A small network was shown many inputs. Here are its activations along a few directions, one row for each input.
In each table, some parts of the input vary, and every possible input appears once, in random order.
Descriptions start from the smaller parts, as in this example, which fits no table here: values(2) and (point or line(9) or (ring(5) and line(6))).
Shared parts are said once, and a part with two or three values counts as separate values.

Table:
R1: [ 0.65  0.73 -3.30 -0.75 -2.20  4.99  1.37  0.94  0.62 -3.42 -1.91 -1.17
  0.96 -2.87]
R2: [ 1.69 -1.28 -2.72  0.83 -3.74  0.45 -4.77  1.35 -2.57 -0.44  1.76 -1.30
  1.01  1.93]
R3: [ 5.39 -2.87  8.77 -2.70  1.76 -3.90  3.45 -0.66  4.47 -1.80  2.39  1.89
  1.08 -0.38]
R4: [-3.13  0.50 -0.09  2.57 -0.34  2.80  0.89 -1.92  0.62  5.09  3.18  3.67
 -1.52  0.49]
R5: [-5.80  2.93  1.99  2.84  3.13  1.97 -1.83  0.83 -0.88  2.22  0.94 -0.50
 -1.45 -0.45]
R6: [ 0.64  1.09 -4.85 -1.86 -2.96  3.41  5.44  0.48  1.46 -0.22  0.11  0.70
 -0.03 -1.40]
R7: [-5.13 -2.07  0.07 -4.46 -0.83 -1.04 -3.26 -1.41  5.43  0.59 -4.23  1.70
  6.78  4.29]
R8: [-1.08  0.85 -2.92  0.24 -0.97  3.35  2.95  1.51 -1.05 -3.57 -2.11 -2.51
  2.51 -2.98]
R9: [ 4.06 -5.06  7.79 -3.92  0.19 -5.62  2.24 -3.36  2.72  4.72 -3.57 -0.25
 -2.18 -4.25]
R10: [ 3.19  1.20  5.83 -0.35  0.55 -8.55  1.98 -1.28  2.20 -5.46 -1.02  4.49
 -4.01 -0.95]
R11: [ 0.00  0.84 -3.58 -1.21  0.74 -2.57 -3.21  0.55 -2.70 -0.29  2.58 -4.62
 -1.02  3.86]
R12: [-3.57 -0.06  1.38  2.79  0.55  4.45 -3.18 -1.56 -0.46  1.51  1.38  1.93
 -0.88 -1.19]
R13: [-0.52 -0.97 -2.39  0.85 -2.31 -1.14 -3.06  1.83 -4.74 -0.82  1.88 -2.57
  2.29  1.63]
R14: [-1.21  3.29 -2.60 -0.73  0.32  2.79  2.57  3.52  0.16 -2.42 -2.45 -3.47
  0.38 -2.22]
R15: [ 4.15 -0.52 -4.10  1.15 -2.23 -0.27 -3.58  1.15 -2.28  2.15  1.88  0.41
  1.90  2.63]
R16: [-0.36  2.40 -3.83 -1.43  1.97  2.21  2.78  0.21  1.31 -3.11 -1.67 -4.67
 -0.52 -0.93]
R17: [ 5.08 -1.94  8.18 -1.42 -0.01 -5.53  2.68 -4.83 -1.21  1.63 -6.98  2.07
 -3.55 -0.17]
R18: [-0.94  1.64 -2.20 -0.73 -0.84 -1.79 -3.40  3.80 -3.89  0.24  1.71 -3.45
 -0.08  2.45]
R19: [-5.59  0.29  1.68  3.79  1.82  2.66 -1.54 -1.03 -2.26  1.15  1.20  0.58
  0.76 -1.32]
R20: [ 2.03 -0.74 -4.24  0.96 -4.59 -1.36 -0.65  0.92 -1.19  3.06  3.44  0.35
  0.42  3.69]
R21: [ 2.56  1.48 -4.52 -1.53 -0.53  4.55  2.59  0.77  0.48 -1.20 -1.56  0.65
  1.58 -2.34]
R22: [-1.28  0.62  0.15  2.75  1.99  4.05 -2.05 -1.76 -0.37  3.97  1.50  3.59
 -0.03 -0.64]
R23: [ 3.90 -4.35  4.96 -0.34  3.80 -7.32  3.31  2.54  3.67 -5.07 -0.15  4.31
 -1.87  0.27]
R24: [-4.73  2.01  0.55  2.66  4.71  1.45 -1.72 -2.59  0.43  1.51  1.70 -1.84
 -2.53  0.86]
- Describe the family of inputs behind these rows. => point or ring(5) or (values(3) and line(6))
- A walk changes only the ring(5) part. It starts at R3 and steps to R9. List the rest of the walk in order. => R17, R10, R23
- A walk changes only the line(6) part. It starts at R4 and steps to R22. List the rest of the walk in order. => R12, R19, R5, R24

Table:
R25: [-1.82  0.93 -3.95  0.92 -2.19  5.69 -0.36 -0.21 -0.58  2.03 -0.07  0.37
  2.05 -1.06]
R26: [ 2.03 -0.50  4.33 -0.78  1.84 -1.07  3.85 -1.60  1.99 -0.19 -2.03  1.51
 -2.37 -2.77]
R27: [-2.37  2.42 -3.61  1.46 -0.19  5.39  0.99 -0.32 -1.08  1.42  0.32 -1.49
 -0.35 -1.85]
R28: [-1.70  0.45 -5.20 -0.77 -1.98  3.18 -1.62  0.60 -0.01  1.56  0.53 -1.44
  3.06  1.66]
R29: [ 5.90 -1.60  2.12 -1.38 -0.64 -5.96  2.21  1.57 -0.17 -2.96  0.41  0.54
 -1.91  0.50]
R30: [ 2.51 -2.17  3.85 -1.26 -0.29 -0.82  2.64 -1.84  2.47  0.17 -2.37  3.27
 -0.01 -1.92]
R31: [ 2.40 -2.42  2.92 -3.08 -0.41 -3.50  1.49 -0.90  3.10 -0.12 -1.80  1.54
  0.83  0.79]
R32: [-0.26  0.37  3.77 -0.86  3.34 -2.00  3.22  0.48  2.49 -4.30 -2.03  0.21
 -1.51 -2.10]
R33: [-4.37  3.56 -4.12  1.37  1.46  4.69  0.07  1.77 -0.67 -2.70  0.40 -2.79
  0.76 -1.11]
R34: [ 2.01  1.42 -5.96  0.82 -2.32  0.81 -1.29  2.90 -3.14 -1.57  2.89 -2.61
  0.21  1.36]
R35: [-0.68  0.86 -5.38 -0.37 -2.42  1.66 -2.82  1.81 -2.49 -0.30  0.33 -3.20
  2.40  1.85]
R36: [-5.63  1.13  0.18  4.45  1.35  1.66 -6.04 -1.82 -2.83  5.25  3.64  0.94
 -0.88  2.63]
R37: [ 3.37 -2.11  2.60 -2.56 -0.78 -5.21  0.43  0.32  0.66 -1.90 -2.01 -0.14
  0.24  0.79]
R38: [-1.38 -2.32  8.43  2.04  3.24 -4.52 -2.77 -2.75  0.25  3.61  1.78  3.28
 -2.52  1.21]
- Changing only one part turns R27 into R26. The same change can be made to R25. Which row results? => R30
- Describe the family of inputs behind these rows. => values(2) and (point or line(6))

Table:
R39: [-8.44  3.55 -7.05  2.21  0.51  6.08 -5.25  1.69 -1.78  0.26  2.12 -3.50
  3.44  2.45]
R40: [-0.85 -3.24  3.91  1.34 -0.49 -2.27 -2.61 -2.17  0.55  4.09  1.31  4.73
  0.82  2.06]
R41: [ 4.89 -2.50 -2.53 -3.15 -4.28 -1.12  0.70  1.66  1.50 -2.45 -0.20  0.44
  3.36  0.85]
R42: [-0.47  0.24  1.51 -0.74  0.84  3.69  3.67 -1.23  3.97 -0.50 -2.82  3.79
  0.87 -2.97]
R43: [-1.19  0.85  2.96  0.32  2.12  2.20  3.19 -1.06  0.52 -2.64 -3.44 -0.33
 -1.34 -4.19]
R44: [-1.34  1.74  1.80  1.03  3.16  1.63  4.53  1.29  1.74 -2.74  0.70  0.20
 -2.03 -3.55]
R45: [-1.19  0.80  1.47 -1.55  2.10  2.09  4.19 -2.70  3.52  0.36 -3.42 -0.04
 -0.94 -3.23]
R46: [-1.34 -1.74  4.47 -0.15  0.63 -3.25 -2.37 -2.70  0.30  5.19  0.44  1.12
 -1.40  2.27]
R47: [ 0.00 -0.73  3.69  2.84  3.35 -3.66 -3.24 -0.50 -0.92  1.37  4.37  1.70
 -3.09  2.39]
R48: [ 4.14  0.99 -3.20 -1.12 -1.51 -3.98  1.75  3.20 -0.92 -5.03  1.59 -1.54
 -0.98  1.85]
R49: [ 4.03 -0.65 -1.92 -1.95 -2.10 -3.45  0.23  2.82 -1.95 -3.90 -2.37 -2.51
  0.35  0.05]
R50: [-1.85  2.80 -8.31  3.34 -3.49  8.05 -2.43  0.03 -4.74  4.78  2.81 -1.95
  0.60 -0.26]
R51: [ 4.38 -1.31 -2.33 -4.28 -2.01 -2.40  1.57  1.45  0.48 -0.87 -1.62 -2.98
  1.84  1.38]
R52: [-0.75 -0.80  5.53  1.87  1.17 -3.61 -3.93 -1.77 -2.28  2.10  0.52  0.88
 -1.50  0.91]
- Describe the family of inputs behind these rows. => values(2) or (values(3) and line(4))
- Which other rows does R46 become when the values(3) part takes its other values? List them by row number. => R45, R51
- Which other rows does R48 become when the values(3) part takes its other values? List them by row number. => R44, R47
